Each row below holds a small network's activations on one input, seen along a few directions.
In each table, some parts of the input vary, and every possible input appears once, in random order.
Descriptions start from the smaller parts, as in this example, which fits no table here: one of 5 places around a ring, together with either a single point or one of 9 places along a line or (one of 3 separate values, together with one of 6 places along a line).
Shared parts are said once, and a part with two or three values counts as separate values.
In the rows, zero is written as 128.

Other details of the inputs shift rows strongly along two fixed directions, in all tables alike. That doesn't count.

Table:
row 1: [130 187  38 164 177 101 145 160 143  76 118]
row 2: [114 185  46 174 190 138 147 127 154  65 120]
row 3: [136  82 180 126  98 122 213  75 132 152  61]
row 4: [130 199  60 167 175  95 147 153 151  71 113]
row 5: [138  98 153  80 117 132  19 111 124 193 223]
row 6: [150  92 193 128 101 101 206  84 124 158  62]
row 7: [131  82 175 119  98 125 211  72 128 143  69]
row 8: [ 90 101 140  89 104 145  44 163  80 159 187]
row 9: [145 208  60 167 175 112 126 148 154  62 111]
row 10: [ 94 114 139 108 115 183  50 151 108 154 180]
row 11: [154  75 166 120  93 102 220 108 129 161  63]
row 12: [100 106 154 112 104 186  55 149 106 155 189]
row 13: [170  84 194 126  90 108 211  87 126 149  65]
row 14: [ 85 110 145 117 118 174  54 143 105 159 177]
row 15: [145 189  35 172 176 108 146 170 151  60 126]
row 16: [109 115 162  92  99 147  44 173  97 151 189]
row 17: [151  75 187 135  83 127 219  77 139 148  70]
row 18: [ 94 122 147 110 106 172  41 151 110 146 175]
row 19: [100 117 159  83  99 147  36 172  96 161 183]
row 20: [134 212  56 167 191 110 137 141 141  52 119]
row 21: [171 177  45 147 210  87 126 111 192  87 151]
row 22: [144  85 181 113  98  94 219  89 124 152  65]
Description of these inputs: either one of 2 separate values or (one of 4 places along a line, together with one of 5 places along a line).
Which other rows does row 12 become when the place on the line of 5 takes its other values? List them by row number.
> row 13, row 15, row 16, row 17

Table:
row 23: [120 143 102 125 154 116 113 131 129 124 146]
row 24: [119 116 140 128 107 135 111 140 112 127 145]
row 25: [120 145 112 132 141 138 111 148 119 126 124]
row 26: [137 157  79 137 163 112 137 125 135 106 124]
row 27: [114 131 112 131 148 150 113 101 138 121 146]
row 28: [108 121 114 142 130 166 122 122 132 117 146]
row 29: [121 159  97 137 148 135 115 150 124 116 122]
row 30: [157  72 186 121  80 115 229  85 119 147  71]
row 31: [121 143 103 123 150 116 112 131 128 126 147]
row 32: [141 151 114 140 142 122 109 138 144 111 143]
row 33: [114 112 129 124 117 134 117 148 115 139 145]
row 34: [122  84 154 107 100 142 123 137 100 160 137]
row 35: [137 156  94 137 149 123 112 147 150 119 145]
row 36: [140  88 164 100 105 137 108 128 119 175 140]
row 37: [111 167  96 142 156 130 114 156 132 110 129]
row 38: [105 103 174 105  94 138 111 129 112 163 121]
row 39: [119 110 181 108 100 145 111 127 101 150 125]
row 40: [143 158  89 146 160 116 132 142 158 109 131]
row 41: [118 144 104 124 144 113 113 128 135 115 141]
row 42: [133 137 117 127 129 123 109 138 148 127 139]
row 43: [121  95 171 103 109 124 101 111 106 155 146]
row 44: [132  92 168 104  99 128 112 125 132 166 137]
row 45: [116 153 126 138 136 132 111 143 124 111 127]
row 46: [118 140 109 124 145 114 113 126 135 115 139]
row 47: [137  97 175 109  95 132 102 122 122 162 144]
row 48: [159 114 132 159 121  96 247  95 147 104  57]
row 49: [102  98 170 119 105 173 111 108 119 160 127]
row 50: [116 129 110 133 127 130 121 150 121 126 144]
row 51: [134 150 111 128 145 120 111 123 123 105 142]
row 52: [145 110 130 144 114  99 230 104 148 117  67]
row 53: [109 100 173 105  99 140 112 133 105 174 127]
row 54: [123  96 170 103 104 124 106 108 106 157 143]
row 55: [135 157  89 157 159 150 130 114 168 105 135]
row 56: [107 148 120 132 135 131 110 146 130 117 123]
row 57: [149 162 105 140 145 126 114 137 143 101 141]
row 58: [144 106 133 144 115 100 229 103 147 117  67]
row 59: [164 115 112 154 127  99 251 100 144 115  52]
row 60: [132 140 122 124 143 122 108 121 119 111 144]
row 61: [145 142 127 129 134 131 106 134 135 116 145]
row 62: [124 150 133 132 127 137 113 138 118 114 125]
row 63: [129 136 103 124 152 121 112 129 122 125 139]
row 64: [117 154 126 140 132 131 113 140 123 113 125]
row 65: [150 157  84 143 154 121 131 140 150 113 126]
row 66: [124  90 173 108  90 144 117 130  97 146 144]
Changing only one part turns row 29 into row 59. The same change can be made to row 62. Which row results?
> row 30
Changing only one part turns row 36 into row 34. The same change can be made to row 47. Which row results?
> row 24
Describe the family of inputs behind these rows.
> one of 4 separate values, together with either a single point or (one of 2 separate values, together with one of 5 places along a line)
Start at row 57 and move only the place on the line of 5, one step at a time. The first step leads to row 47. Which rows follow, in order?
> row 42, row 35, row 65
Which other rows does row 41 become when the choice among 2 separate values takes its other values? List them by row number.
> row 46
